Each row below holds a small network's activations on one input, seen along a few directions.
In each table, some parts of the input vary, and every possible input appears once, in random order.
A made-up example of a description, with smaller parts first: one of 8 places around a ring, together with either a single point or one of 11 places around a ring or (one of 2 separate values, together with one of 6 places along a line).
Shared parts are said once, and a part with two or three values counts as separate values.

Rows:
R1: [ 43 -26   4 -91  40  41 -22  -6  32 -31  83  92  57  46 -52  15]
R2: [  3 -10   8  -6  86  58 -64 -14  49  32 -41  45 -22   3  31  36]
R3: [-53  26 -26  30 -67 -38  41   7 -48   4  19 -25 -12  -7 -20  -7]
R4: [-27  50 -12  56 -41 -69  29   3  -7   2 -36 -55   0 -15  -2 -34]
R5: [  7   7 -12  48 -46 -46  34 -17 -19   6 -42 -96   8 -33   6 -36]
R6: [ 36 -50  21 -66  77  51   0   5  19 -46  73  90  38  45 -32  10]
R7: [-19 -18 -25  22 -73 -15  46 -12 -61   8  12 -67  -2 -22 -10 -11]
R8: [  2 -20  14 -16  86  42 -71   6  42  47 -45  52 -22   1  49  12]
R9: [  1 -15  29 -12  79  30 -76  22  53  44 -56  34 -13  27  61  10]
R10: [ 34 -38  40 -61  18  56  -6  -6  16 -28  98  93  37  38 -52  35]
R11: [ 27 -19   1   5  87  53 -44  -6  66  21 -40  53  -9  -5  28  50]
R12: [ 22 -65  28 -78  35  50  13   6  40 -50  78  82  18  18 -34  33]
R13: [  6  52 -10  34 -38 -46  38 -13 -16  -9 -21 -96   1 -34  22 -28]
R14: [-14  68 -11  48 -35 -67  25  -3 -14 -19 -13 -76   3 -35  19 -18]
R15: [-41  44 -26  22 -60 -37  36   2 -56 -17  42 -46 -10 -27   3   8]
R16: [ -2  16 -12  48 -52 -50  23   5 -18   7 -54 -75  -3 -17 -16 -51]
R17: [ -4  39 -18  42 -59 -67  14   8 -14  -4 -47 -53 -24   0  -7 -52]
R18: [  8 -11  36   7  60  39 -67  17  65  24 -73  34   0  14  72   7]
R19: [-30  15 -31  17 -85 -35  26  12 -55  -2   8 -23 -37   9 -25 -26]
R20: [ 48 -42  37 -78  49  33   5 -11  -3 -32  55 108  41  31 -51  43]
R21: [  3 -20  13  -4  81  50 -62  -8  48  38 -36  39 -27  -3  37  33]
R22: [-20  27 -23   9 -63 -15  48  -9 -58  -7  32 -66 -11 -25   6  -3]
R23: [-28  -9 -25  23 -79 -18  36  10 -60  10   1 -46 -14  -8 -33 -25]
- What is each input in this table made of? => either one of 5 separate values or one of 6 places along a line or (one of 2 separate values, together with one of 6 places around a ring)
- Start at R14 and move only the place on the ring of 6, one step at a time. The first step leads to R13. Which rows follow, in order? => R5, R16, R17, R4

Rows:
R24: [ -9   9 -12  19 -40  -8  39 -10 -26  -9  15 -64   3 -29   9  -3]
R25: [  7  -5   8   9  82  34 -70   4  68  38 -70  20 -21   2  55   7]
R26: [  0  -7 -12  21 -54 -41  31  11 -21 -11 -23 -27  -4   7 -35 -44]
R27: [ -9 -28  10 -31  15  32 -27  17  -1   8  23  63  -1  35  -6  10]
R28: [ 24 -44  23 -26  18  20 -13   9  29  -7   2  59  17  33 -36  -6]
R29: [ 43 -11  18 -40  34  15 -15  -8  27 -16  17  40  35  20 -18   4]
R30: [-17  33   1  64   4 -29 -25   3  10  43 -99 -59 -28 -26  60 -14]
R31: [ -9 -27  -3 -27  33  48 -12  -8  -8  14  29  53 -11   4  -7  43]
R32: [-15  49 -10  24 -29 -47  36  -4 -11 -26  20 -44  13 -23   1  -6]
R33: [ 21  14  19 -28  46  14  -3  -5  31 -34  39  44  18   5   2  29]
R34: [ 13  25 -10  14 -33 -44  28  -8 -23 -13  -2 -49  20  -5 -21 -38]
R35: [ 18 -33  17 -35  41  42  -1  -9  12 -12  34  24  13  -6  11  31]
R36: [-31  13 -31  26 -52  -7  21  -8 -46  15  12 -35 -29 -23  -7  11]
R37: [-34  12 -17  11 -66 -27  12  15 -41   9   2 -25 -26   6  -7 -26]
- Changing only one part turns R36 into R31. The same change can be made to R30. Which row results? => R25
- What is each input in this table made of? => one of 2 separate values, together with either a single point or one of 6 places around a ring

Rows:
R38: [-42  -2 -23  31 -54 -14  -6  -3 -69  65 -33 -60 -36 -19  18 -17]
R39: [ 20  65  -2  56  20 -56  18 -21  17 -19 -38 -41  24 -30  -3  -9]
R40: [ 38 -12  22 -51  24   8  23 -12  14 -40  59  37  53  -3 -26  21]
R41: [ 48 -51  41 -52  22  24  12 -13  11 -29  32  47  52  18 -34  11]
R42: [  7   9  -5 -46  18  13  21  -5  -1 -33  96  33  29   2 -18  29]
R43: [ 47 -29  30 -48  25  16  16  -8  13 -35  46  38  53  10 -30  19]
R44: [  6   2   9 -29  83  69 -81  -8  56  32 -18  73 -21  -2  54  37]
R45: [ 12  50  -3  33 -20 -61 -11   2 -15  14 -52 -72  28   2  17 -67]
R46: [ -5 -64   8 -36   8  58   3  19 -29  -3  53  79 -14  38 -37  18]
R47: [-26  14 -22 -59   8  28  13 -10 -32 -31 102  36  -2  14 -11  28]
R48: [ -7  23  -9  32 -19 -18  -9  -6 -39  46 -67 -82 -11 -20  59 -22]
R49: [-10  13 -13 -53  15  20  16  -7 -21 -33 102  34  10   9 -15  29]
R50: [ 29 -66  32 -49  14  46   1   0  -7 -18  41  64  25  32 -40  11]
R51: [  11  -13  -16   32  -13   10   28  -18    0    6  -40 -101  -10  -45
   44   -9]
R52: [-35  14 -22  54 -15  -8  22 -25 -35  35 -21 -31 -39 -50  -4  39]
R53: [-15  59  23  40 -14 -57   4  24  23 -26 -20 -51  17  -6  46 -38]
R54: [-43  15 -42  23 -93 -38   9  14 -74  36 -19 -31 -20  14 -29 -38]
R55: [-25 -37 -29  31 -47  14  29 -14 -29  27  -8 -80 -35 -45   4  -5]
R56: [ 29  14  -9  34 -13 -32  26  -9  23 -26 -24 -90  29 -24   4 -54]
R57: [  0  39 -10  55  20 -13  19 -28  -6  14 -53 -52 -15 -51  37  35]
R58: [-36  30 -41  48 -57 -34  37  -7 -41   6  -7   1 -24 -14 -54  14]
R59: [ 14 -50   7 -10 101  43 -80  18  76  32 -51  97 -19  32  37  25]
R60: [ 28 -39  39 -29 115  52 -60  20  99  26 -71  80  -1  33  21   3]
R61: [  7  40 -17  11 -69 -77  10   9 -40   4 -29 -48  -1  18 -28 -70]
R62: [ 23 -38  37 -23 114  36 -77   6 100  21 -66  84   3  38  18   0]
R63: [-34  33  15  39 -13 -14   5  15  -1   6 -35 -62 -21 -27  87   8]
R64: [  1 -23   8 -24 102  61 -95  15  54  30 -40  71 -33   7  42  43]
R65: [-69   7   3  38 -48 -10   8  19 -31  26  -4 -40 -46 -25  46  11]
R66: [ 45 -61  41 -50  11  38   5  -6  11 -23  30  55  45  29 -36  12]
R67: [-71  25 -17  31 -89 -35  22  36 -36  -3  11  -9 -29   9  -3 -13]
R68: [ 24   4 -23  13 -64 -49  44  -2  -2 -34  -3 -64  -1  -5 -42 -59]
R69: [ 15 -64  19 -43  10  53   0   8 -19  -8  46  77   4  35 -36  14]
R70: [ 25   6  14 -32  81  77 -91 -13  62  40   8  68  -2  31  28  49]
R71: [ 14  54 -15  37 -31 -73  36 -12  -8 -27 -16 -14  -5 -10 -52 -17]
R72: [-26 -20 -48  25 -88 -12  42   3 -34  -1   6 -49 -20 -10 -43 -28]
R73: [ 25   7   7 -47  21   5  19 -11  10 -42  81  29  45   2 -25  32]
R74: [-21  49   9  19 -64 -73  23  31  -2 -35   2 -25 -12  13  -1 -44]
- What is each input in this table made of? => either one of 6 places along a line or one of 11 places along a line or (one of 4 separate values, together with one of 5 places around a ring)
- Change only the place on the ring of 5 in R74. List by row number the other rows that result. => R53, R63, R65, R67
- Start at R70 and move only the place on the line of 6, one step at a time. The first step leads to R44. Which rows follow, in order? => R64, R59, R62, R60
